A small network was shown many inputs. Here are its activations along a few directions, one row for each input.
In each table, some parts of the input vary, and every possible input appears once, in random order.
A made-up example of a description, with smaller parts first: ring(5) and (point or (values(2) and line(4)) or ring(11)).
Shared parts are said once, and a part with two or three values counts as separate values.
(in the rows, 128 means zero)

Other details of the inputs vary at random and push rows far along two fixed directions, the same in every table; ignore that.

A family of inputs:
r1: [ 86 167 150 112 153 121 113  86 106 123 185  82  83 134]
r2: [123  89  77 129 108 119 112 141 143 156  87 170 198 158]
r3: [ 35 121  68 152 105 145  92 116 112 144 134 196 103 116]
r4: [ 36 123  99 151 114 135 153 132  99 151 141 211  84  99]
r5: [126 100 109 125 114 117 180 179 139 157  73 193 152 132]
r6: [191 151 141 109 102 119 113 126 146  96 114  82 200 142]
r7: [ 96 168 144 115 160 140  90  76 108 122 196  89 104 128]
r8: [110 159 124 140 113 108  70  86 124  99 192 113 117 106]
r9: [183 150 156 110 133 118 123 119 143  94 107  82 208 132]
r10: [ 39 103 106 129 129 165 153 103  69 193 145 168  59 116]
r11: [ 91 162 159 156 118  84 109  92 142 110 160 103 121  89]
r12: [174 148 162 109 126 100 145 129 141  94  97  75 187 138]
r13: [123  99  79 126 104 127 119 162 153 151  68 179 170 148]
r14: [206 143 124  90 138 107  96 162 157 118 129  94 123 153]
r15: [141  65  98 107 142 125 161 159 105 189  91 163 115 140]
r16: [ 99 153 174 122 148 152 149 109 111 121 190  95  65 101]
r17: [106 141 169 149 131 122 141 112 123  94 178 119  88  69]
r18: [202 133 140  98 161 146 134 129 136 108 124  71 118 178]
r19: [114  87  92 131 139 119 122 134 139 154  80 170 207 147]
r20: [131  86 117 122 101 143 185 147 104 161  57 160 161 119]
r21: [208 123 136 125 143 114 124 132 150  82 112  94 140 145]
r22: [119  79  78 115 157 126 117 132 116 139  93 172 192 161]
r23: [125  65 107 118 159 142 172 174 125 167  98 166 136 146]
r24: [205 143 153  89 147  97 158 179 145 125 133 111 106 138]
r25: [103 170 130 113 130 141  79  84 111 125 203  90  95 139]
r26: [111 160 123 137 126 112  67  96 129 130 203 101 100 118]
r27: [119 152 137 164 140 130 100  96 136 118 178  96  71 110]
r28: [194 118 179 122 131 104 167 159 163 101 110 103 155 103]
r29: [217 110 156  95 131  93 153 145 123 110 113 103 121 111]
r30: [ 19 108  87 155 134 119 117  97  97 147 136 180 119 120]
r31: [209 131 163 142 112 119 118 154 170  95 100 105 147 135]
r32: [107 183 162 109 134 135 149 122 109 127 189 113  49 113]
r33: [ 22 109  86 150 147 122 114 107 103 176 147 167 102 132]
r34: [ 41 109  93 197 106 148 123  98 132 152 116 179 120 106]
r35: [120 154 153 168 113 136  92 107 130  88 169 122  79 101]
r36: [197 153 130  67 142 136 108 150 139 113 129  84 118 175]
r37: [105 157 138 139 156 113  79  88 126 126 196  99 109 107]
r38: [197 144 153 136 116 136 144 127 153  85  89  78 170 136]
r39: [106 189 174 146  92 126 162 122 125 104 152 119 103  73]
r40: [141  78  90 136 142 157 124 171 131 162  87 170 128 180]
r41: [110 173 170 178  86 157 112 103 133  91 144 106 110  93]
r42: [112  87 128 131 120 158 194 159 122 140  66 161 181 124]
r43: [116 114  85 121  95 155 133 155 134 140  59 164 184 151]
r44: [214 117 167 111 113  88 158 147 145 122 100 102 135  98]
r45: [133  87  96 114 145 186 136 159 113 157  88 158 123 201]
Each input here is: line(5) and (values(3) or ring(6)).
Changing only the line(5) part turns r32 into r4. The same change can be made to r10. Which row results?
> r29
Change only the values(3) part in r15. List by row number the other rows that result.
> r23, r24
Change only the line(5) part in r35. List by row number the other rows that result.
> r31, r40, r41, r45

A family of inputs:
r46: [ 78  79  81 121 146 156 157 151  99 188 108 198  97 149]
r47: [102  87  82 120 129 153 146 150 116 157  77 181 172 166]
r48: [185 147 158 112 140 109 130 128 141  94 133  84 144 131]
r49: [ 55 116  99 166  97 136 122 121 119 149 118 188 132 104]
r50: [142 111 139 124 117 133 174 150 127 135  95 140 138 118]
r51: [163 127 149 102 144 130 155 146 118 131 127 109 105 137]
r52: [122 165 158 150 107 100 110 109 145 104 157 110 121  79]
r53: [ 96  86  84 134 112 150 148 145 117 161  72 184 176 148]
r54: [ 55 108  81 132 140 140 112 120 106 172 145 172 107 141]
r55: [189 105 118  80 153 119 136 159 134 135  92 112 168 181]
r56: [ 62 100  84 139 142 149 112 118 105 166 143 172 101 139]
r57: [121 162 136 126 134 124  95 106 125 117 184 101  76 117]
r58: [ 80 185 162 152 119 121 103  82 126 105 194  98  93  80]
r59: [115 157 153 134 136 130 102  95 120 114 179  93  89 111]
r60: [177 153 160 118 121 106 129 127 148 101 127  86 155 113]
r61: [ 81 129 122 170 106 131 120 117 134 133 129 157 121 101]
r62: [214 120 135  78 147 120 130 155 137 117 104  94 159 176]
r63: [ 54 119  95 148 118 157 129 115 111 148 122 169 126 130]
r64: [119 164 173 137 123 127 146 116 122 108 166 103  85  88]
r65: [168 128 121  98 144 120 113 141 131 128 139 114 122 155]
r66: [183 109 125 106 143 133 144 159 144 121  86 120 173 170]
r67: [133  94  91 107 153 127 126 142 119 153 116 149 131 166]
r68: [ 96 181 160 170  94 113 100  91 138  95 177 111  89  65]
r69: [183 150 162 128 120 118 130 129 151  97 125  85 145 120]
r70: [ 84 182 152 145 121 134  92  80 115 111 199  93  65  97]
r71: [105  75  77 112 148 145 141 143 108 169  86 170 153 177]
r72: [118 164 152 136 133 132 103 100 126 116 177  91  88 119]
r73: [241 124 158 104 130  85 139 159 163  89  91  89 175 136]
r74: [196  81 115 104 133 130 157 167 142 130  54 134 200 164]
r75: [149 108 105 109 152 133 120 147 132 145 121 135 125 169]
r76: [198 170 190 136 116  90 109 120 160  70 156  66 124  85]
r77: [177 122 157 124 116 107 164 159 145 113 104 123 133 108]
r78: [ 55 111 102 161 112 142 136 108 111 152 117 171 136 109]
r79: [161 128 141 118 138 127 130 134 137 109 120 108 148 137]
r80: [ 23 136 105 177  96 155 120  92 108 148 139 170 109  92]
Changing only one part turns r66 into r69. The same change can be made to r63. Which row results?
> r80
What is each input in this table made of?
> line(5) and (point or ring(6))
Change only the line(5) part in r71. List by row number the other rows that result.
> r48, r67, r73, r78
Change only the ring(6) part in r56. List by row number the other rows that result.
> r54, r57, r65, r67, r75
